Each row has a name. After each piece below comes the name of the row it's from, unless a question asks for something else. Each question is about the rows just above it. Places in a row count from 0.

q_867: [-1.10  1.14 -2.11 -1.11  0.87  8.43]
q_537: [-1.10 -1.11  1.14 -2.11 -2.76 -2.72]
q_982: [-0.07 -2.14  0.18  0.38  3.76  4.72]
q_359: [-0.01  1.14 -2.11 -1.11  0.88  8.43]
Go on from [-0.01  1.14] to the end of its row. => [-2.11 -1.11  0.88  8.43]
find: [-1.11  1.14 -2.11] => q_537
Among the named rows, does one hold [ 0.87 -1.11] next to each other, in this order? => no
find: [-0.01  1.14 -2.11 -1.11  0.88  8.43] => q_359
Where does [-0.07 -2.14] start? Give its row and place. => q_982, 0
Where do [-1.10  1.14 -2.11 -1.11] appear? => q_867
Row and place where [-1.10 -1.11  1.14 -2.11 -2.76] starts: => q_537, 0

q_166: [-3.36 -1.68  0.42  0.19  1.38 -1.45  2.93  1.69 -1.39 -1.53 -3.64 -1.07
 -1.63 -0.31  1.36  1.38 -2.89  2.16 -1.81 -1.87  1.29 -1.67  2.16 -2.70
 -1.11 -2.32  1.10  1.39 -1.91]
q_537: [-1.87  1.29 -1.67  2.18 -2.70 -1.45  1.86  1.69 -1.39 -1.53 -2.62 -1.07
 -1.63 -0.31  1.36  1.35 -5.54  4.80 -2.37 -2.59  1.20 -2.21  5.13 -4.95
 -0.97 -4.35  1.42  1.11 -1.65]
q_617: [ 1.69 -1.36 -1.53 -2.62  1.38 -1.45  1.86  1.69 -1.39 -1.53 -2.62 -1.07
 -1.63 -0.31  1.36  1.35 -5.54  4.80 -2.37 -2.59  1.20 -2.21  5.13 -4.95
 -0.97 -4.35  1.42  1.11 -2.18]
q_589: [-3.36 -1.68  0.42  0.19  1.38 -1.45  1.86  1.69 -1.39 -1.53 -2.62 -1.07
 -1.63 -0.31  1.36  1.38 -2.89  2.16 -1.81 -1.87  1.29 -1.67  2.16 -2.70
 -1.11 -2.32  1.10  1.39 -1.63]
Is [-1.68  0.41  0.19  1.38] printed in one of the named rows, side by side and in this order? => no
Where do [-3.36 -1.68  0.42  0.19  1.38 -1.45  2.93  1.69 -1.39 -1.53 -3.64 -1.07
 -1.63 -0.31  1.36  1.38 -2.89  2.16 -1.81 -1.87  1.29 -1.67  2.16 -2.70
 -1.11 -2.32  1.10  1.39 -1.91] appear? => q_166
Is [-2.32  1.10  1.38] printed in one of the named rows, side by side and in this order? => no
The rest of the row after [-1.53 -3.64 -1.07 -1.63]: => [-0.31  1.36  1.38 -2.89  2.16 -1.81 -1.87  1.29 -1.67  2.16 -2.70 -1.11
 -2.32  1.10  1.39 -1.91]
Where do [-1.45  2.93] appear? => q_166
Where do [-3.36 -1.68  0.42  0.19  1.38 -1.45  1.86  1.69 -1.39 -1.53 -2.62 -1.07
 -1.63 -0.31  1.36  1.38 -2.89  2.16 -1.81 -1.87  1.29 -1.67  2.16 -2.70
 -1.11 -2.32  1.10  1.39 -1.63] appear? => q_589
Among the named rows, does one hold [-2.70 -1.11 -2.32] next to each other, in this order? => yes

q_484: [ 3.80  4.28  4.87  2.92  2.48  3.55  4.46 -7.15 -6.42  0.38  0.36  0.40
 -1.24 -1.91 -3.44  0.35 -1.56  0.92  0.22 -2.27 -3.27 -6.86 -7.56 -1.95
 -1.79  0.06 -4.54  0.00 -2.10 -4.50]
q_617: [-0.55  3.72  1.21  6.87  1.12 -1.60  4.73  4.31  2.31  3.54 -1.81 -0.70
  0.06  1.28  1.59 -1.39  1.54 -1.79 -1.75  1.07  2.04  6.75  6.56  1.29
  1.31 -1.04  3.23 -0.52  1.15  3.84]
q_982: [3.96 3.32 3.47 1.91 3.37 3.87 4.73 4.31 2.31 3.54 4.14 4.11 3.20 4.15
 4.23 3.81 3.75 4.12 3.80 4.28 4.87 2.92 2.47 3.55 4.46 4.10 4.33 3.39
 4.14 5.00]
Where do [3.80 4.28 4.87 2.92 2.47 3.55 4.46] appear? => q_982
find: [3.96 3.32 3.47 1.91 3.37 3.87 4.73 4.31 2.31 3.54 4.14 4.11 3.20 4.15
 4.23 3.81 3.75 4.12 3.80 4.28 4.87 2.92 2.47 3.55 4.46 4.10 4.33 3.39
 4.14 5.00] => q_982

